These are the activations of a small neural network, seen along a few directions. Each row is one input.
In each table, some parts of the input vary, and every possible input appears once, in random order.
Descriptions start from the smaller parts, as in this example, which fits no table here: values(3) and (point or ring(9) or (line(4) and ring(5))).
Shared parts are said once, and a part with two or three values counts as separate values.
(in the rows, 128 means zero)

Other details of the inputs shift rows strongly along two fixed directions, in all tables alike. That doesn't count.

A family of inputs:
row 1: [121  81 137 163 205 122 147  87 150 134 223 160]
row 2: [118 172 138 148 123  96  94 119 127 116  94  99]
row 3: [110 162 133 161 113 100  90 113 125 119  91 114]
row 4: [127 103 145 145 212 106 164  77 156 136 225 157]
row 5: [137 103 110 103 114 162 138 134 112 134 124 157]
row 6: [172 122  69  44  75 210 162 141  89 141  99 194]
row 7: [110 162 144 153 116  91 103 121 126 115  89 109]
row 8: [127 167 130  63 104 136 182 135 134 152 145 135]
row 9: [108 127 148 166 108 109  87 142 123 114  91  96]
row 10: [105 159 139 154 114  95  98 118 127 131  90 103]
row 11: [121  67 142 168 207 118 155  98 153 125 223 155]
row 12: [112 151 149 158 115  98 105 135 127 120  90  93]
row 13: [128 154 133  66 102 133 190 147 136 142 142 129]
row 14: [114 162 134 151 119  98  93 123 128 127  94  91]
row 15: [146 136 114  91 122 147 157 123 116 129 122 160]
row 16: [100 139 143 158 108  99  93 131 122 130  89 101]
row 17: [154 140 119  92 122 151 157 126 116 127 126 153]
row 18: [104 143 134 170 112 105  83 123 123 118  93 114]
row 19: [149 109 112 110 115 164 145 141 113 121 125 153]
row 20: [127 161 132  65 103 135 186 141 135 147 143 132]
row 21: [120 170 126 154 116 102  81 110 127 120  97 102]
row 22: [109 135 160 116 193  97 192  89 174 160 247 132]
row 23: [155 138 107  98 117 158 145 116 117 132 130 156]
row 24: [179 122  78  33  89 202 180 161  94 135  98 169]
row 25: [116  87 138 133 193 122 149 136 204 159 239 128]
row 26: [113 150 140 155 121  97  98 137 127 118  91  88]
row 27: [108 143 149 158 108 103  93 134 123 128  93  94]
row 28: [113 153 127 165 118 110  74 121 124 120  98 103]
row 29: [110 149 137 164 112  98  97 125 126 110  89 109]
row 30: [141 108 118  99 118 147 165 147 116 126 117 147]
row 31: [129  88 141 163 209 124 146  80 154 138 234 153]
row 32: [123  67 151 162 210 125 150  95 153 135 232 145]
row 33: [109 139 133 160 113 111  75 130 122 121  94  96]
row 34: [123  64 158 159 209 115 166 108 154 135 230 137]
row 35: [ 99 162 130 135  97 108  77 161 175 152 109  86]
row 36: [111 167 130 158 111  99  87 106 126 124  93 114]
row 37: [109 132 136 161 113 110  78 137 123 117  93  94]
row 38: [148 112 123  99 119 152 166 150 117 124 120 139]
row 39: [149 121 108 107 116 166 138 128 112 131 129 158]
row 40: [108 130 153 161 107 100  99 147 124 119  90  89]
row 41: [118 153 142 164 112 102  97 128 127 109  92 102]
row 42: [136 133 101  75 105 160 131 161 167 166 148 136]
row 43: [126  85 141 159 211 114 163  88 156 126 224 157]
row 44: [116  52 149 164 206 119 156 107 153 127 223 148]
row 45: [129  72 148 154 219 110 172 111 158 125 226 131]
row 46: [115 157 124 162 116 109  71 114 125 125 100 104]
row 47: [123  61 153 164 210 124 153 102 154 130 231 143]
row 48: [170 112  85  39  83 197 190 162  94 134  94 179]
row 49: [183 122  73  42  92 205 174 152  96 123 106 179]
row 50: [119 165 129 158 118 104  84 117 126 115  95 102]
row 51: [121  83 147 153 212 110 170  94 155 138 221 147]
row 52: [134  94 146 148 222 108 167  93 158 123 230 142]
row 53: [117 167 149 154 116  95 103 124 127 114  92 102]
row 54: [102 141 135 160 106 107  77 119 122 130  92 109]
row 55: [118 160 142 152 122  93 101 132 128 107  92  95]
row 56: [100 150 134 139  96 105  85 173 175 142 106  81]
row 57: [149 115 110 108 116 165 141 134 113 125 127 156]
row 58: [129  92 150 152 213 113 168  89 157 141 228 141]
row 59: [110 156 146 155 116  89 106 127 127 111  88 106]
row 60: [109 142 139 155 114 103  87 136 123 126  93  89]
row 61: [110 145 141 160 106 111  78 121 123 128  95 101]
row 62: [113 146 130 167 118 109  77 128 124 115  97 102]
row 63: [101 144 141 156 107  99  90 125 123 134  91 102]
row 64: [145 103 113  96 119 156 147 151 113 130 125 137]
row 65: [176 112  78  33  82 205 169 159  92 143 103 169]
row 66: [154 133 110 101 119 159 148 123 116 127 127 156]
row 67: [136  96 113 104 114 161 141 141 112 129 122 155]
row 68: [146  93 111 102 119 163 139 152 113 120 125 141]
row 69: [174 113  88  37  78 206 176 156  91 145 104 173]
row 70: [117 160 140 163 113 103  94 122 126 113  93 105]
row 71: [147 111 103  96 118 165 130 131 114 135 130 145]
row 72: [109 129 144 158 113 100  93 149 124 116  91  85]
row 73: [184 142  86  30  86 198 181 140  95 135 104 183]
row 74: [100 132 146 160 107  98  95 138 122 125  88  99]
row 75: [100 126 148 161 107  96  99 144 123 120  87  97]
row 76: [113 140 132 169 117 107  81 134 125 110  96  99]
row 77: [185 142  77  26  91 198 175 142  95 133 104 178]
row 78: [177 123  88  37  84 202 187 158  94 137  99 173]
row 79: [155 120 105 100 123 156 149 138 117 115 125 146]
row 80: [117 160 151 155 116  94 107 130 127 110  91  99]
Each input here is: line(4) and (values(2) or (values(3) and ring(6))).
Changing only the line(4) part turns row 43 into row 3. The same change can be made to row 62. Which row results? -> row 28
Changing only the line(4) part turns row 38 into row 58. The same change can be made to row 72. Which row results? -> row 65
Changing only the line(4) part turns row 10 into row 48. The same change can be made to row 21. Which row results? -> row 49
Which other rows does row 25 become when the values(2) part takes its other values? List them by row number. -> row 20
Which other rows does row 52 become when the values(3) part takes its other values? List them by row number. -> row 7, row 53
Which other rows does row 35 become when the values(2) part takes its other values? List them by row number. -> row 8
Which other rows does row 53 become when the ring(6) part takes its other values? List them by row number. -> row 12, row 34, row 47, row 57, row 70

A family of inputs:
row 81: [155  95  96  48  88 196 171 173 118 151 127 161]
row 82: [177 146  89  41 105 184 183 135 107 133 125 172]
row 83: [157 105  84  50  88 200 159 162 122 152 131 171]
row 84: [114  98 144 174 201 103 114 107 176 136 214 113]
row 85: [112 159 117 145  97 119  65 136 143 139  94 103]
row 86: [104 188 140 136  92  97 102 118 128 132  86 105]
row 87: [123 137 137 165 112 109  94 131 106 100  73 107]
row 88: [120 191 139 128  84 100 111 142 118 114  59  93]
row 89: [114 196 128 135 100 101  92 109 130 132  86 110]
row 90: [129  57 150 160 203 118 169 109 132 116 200 146]
row 91: [185 104  78  65 108 204 162 136  84 117 110 185]
row 92: [ 85 182 168 169 110  64  95 118 136 128  91  75]
row 93: [126  64 148 160 198 123 159  98 131 126 205 152]
row 94: [113 144 136 146 101 111  90 158 139 122  88  89]
row 95: [111 144 132 166 102 113  78 118 106 115  76 116]
row 96: [119  62 149 138 192 122 167 137 166 139 217 129]
row 97: [117  98 144 199 211 100 108  69 146 122 201 139]
row 98: [142 134 126  78 113 141 183 147 117 129 121 138]
Describe the family of inputs behind these rows. -> values(3) and ring(6)
Changing only the values(3) part turns row 94 into row 88. The same change can be made to row 96. Which row results? -> row 98
Which other rows does row 97 become when the ring(6) part takes its other values? List them by row number. -> row 87, row 90, row 91, row 93, row 95
Which other rows does row 84 become when the values(3) part takes its other values? List them by row number. -> row 82, row 91
